Each row has a name. Each question is about the rows just above it.

G: [-41,  -5,  -1,  11, -29,  25,  46,  10,  -8,  10,  26,  29,   2,   2, -29,
   9,  24,   5,  23, -38,  32, -39,  19,  27, -35, -23,  21, -31,  10, -21,
  23,  -1, -30,  -6,  38,   6,  26,  21,  20,  13,  30,   8, -31, -31,  28,
  21,   4,   9]
D: [-19,  -6, -10, -12,  -4, -19, -30,   1,   6,   5,   7,  21, -15,   1,  -2,
  36, -13,  14,  -1,  -2,   5,  19,   4,   4, -20,   9, -17,  -9,   7,  20,
  28, -17,   5,   0, -23, -14,  10,   6,  -8,  -5,  12, -42, -12, -34,  28,
 -20,  -7,  12]
Y: [-15,   5,  -1,  -7, -10,  -6,  -6,   1,   8,  -1,   6,   6,   2,  -5,  -5,
  20,  -2,  14,   1,  10,   3,  14,  -9,   2,  -1,  13,   2,   1,  -4,  21,
  12,  10,  -3,   3, -15,  -5,  -5,   2,  -1,  -1,   8, -11,  -1,  -3,  -7,
 -22,  -3,   1]
H: [-16,   3,  10, -51, -19,  37,  39, -31,   9, -15,  -4,  19,  51,  28, -33,
 -13,  15,  -7,  29,   1,  -2, -14,   6, -12,  33, -18,   4,  -6,  54, -18,
 -18,  13,   9,  51,  35,   9,   8, -25, -10, -35,  78, -10,  -6,  60, -22,
 -60,  29, -25]
M: [ 12, -10,  -9, -17,  10,   1,   6,   1, -10,  -6,   1,  -1, -16,  -4, -26,
  12,  -4,   8,  -1,   4,  -4,   6,  -9,   5,  -1,   0, -17,   1,  -8, -13,
  21,  -2,  10,  -6,   5, -20,   1,  11,   3,  -6,   4, -19,  -5, -13,   3,
 -11, -16,   4]
N: [-16,   3,  10, -51, -19,  37,  39, -31,   9, -15,  -4,  19,  51,  28, -33,
 -13,  15,  -7,  29,   1,  -2, -14,   6, -12,  -4,   8,  28,   2, -19, -11,
  33,  37, -25,  -7,   2,  11,  19, -15,  28,  10,  12, -11,  -6,   2,   5,
   8,   6, -41]
A: [ 18,  -4,  21, -33,  12,  -2,  53,  -4,   4, -32,  17,   3,  31, -66, -19,
  -9,  -1, -21,  70,  20,  30, -14,  42, -23,  19,   4,   8, -58, -36,  65,
  29,   1,  -9, -52,  -9,  23,   1, -39, -17,  28,  45,  21,  -4,  26,  -6,
  24,  54,   0]
R: [-15, -57, -47,  -8, -19, -25,  34, -13,  25, -19,  38,  18,   0,  -7, -31,
  59, -15,   3,  21,  34, -49, -25, -46,  38, -39,  88,  -4,  33,  39,  26,
  18, -50, -16,  59,  55, -13,   8, -43,  69, -26,  87, -42, -12, -34,  28,
 -35,  13,  63]
Q: [ 50,  19, -51,   9, -44,  -1,  46, -24, -60,  28,  10,   6,  73, -16, -20,
 -46,  46, -14,  43, -13,  45, -10, -28, -21, -24,  24, -20, -57,  19,  23,
 -28,  27, -32, -34,   7, -82,  -6, -37, -19, -49, -28, -42, -12, -35, -19,
  37,  40,   8]
Whose row is [-15, -57, -47,  -8, -19, -25,  34, -13,  25, -19,  38,  18,   0,  -7, -31,
  59, -15,   3,  21,  34, -49, -25, -46,  38, -39,  88,  -4,  33,  39,  26,
  18, -50, -16,  59,  55, -13,   8, -43,  69, -26,  87, -42, -12, -34,  28,
 -35,  13,  63]?  R
Which row holds [-16,   3,  10, -51, -19,  37,  39, -31,   9, -15,  -4,  19,  51,  28, -33,
 -13,  15,  -7,  29,   1,  -2, -14,   6, -12,  -4,   8,  28,   2, -19, -11,
  33,  37, -25,  -7,   2,  11,  19, -15,  28,  10,  12, -11,  -6,   2,   5,
   8,   6, -41]?  N
Shift each entry of [-17] by +1 times 1:  [-16]
What are the next 3 entries after [  0,  -7, -31,  59, -15,   3]?  [ 21,  34, -49]
D without one entry, shuffled: [  6,   6,  -5,   7, -12,  -2, -14,  28,  28,  21, -20,  -1, -15,   5,  -6,
   4, -10,   0, -23, -19,  -8,  12, -17,  14,   1,   1, -20, -19,   5, -30,
  20,   9, -13, -42, -34,  19,  10,  -7,   5,  -2,   4, -17,  -9, -12,   7,
  12,  -4]. Gone:  [36]
Go on from [ 46, -14] to the end of its row.  [ 43, -13,  45, -10, -28, -21, -24,  24, -20, -57,  19,  23, -28,  27, -32,
 -34,   7, -82,  -6, -37, -19, -49, -28, -42, -12, -35, -19,  37,  40,   8]

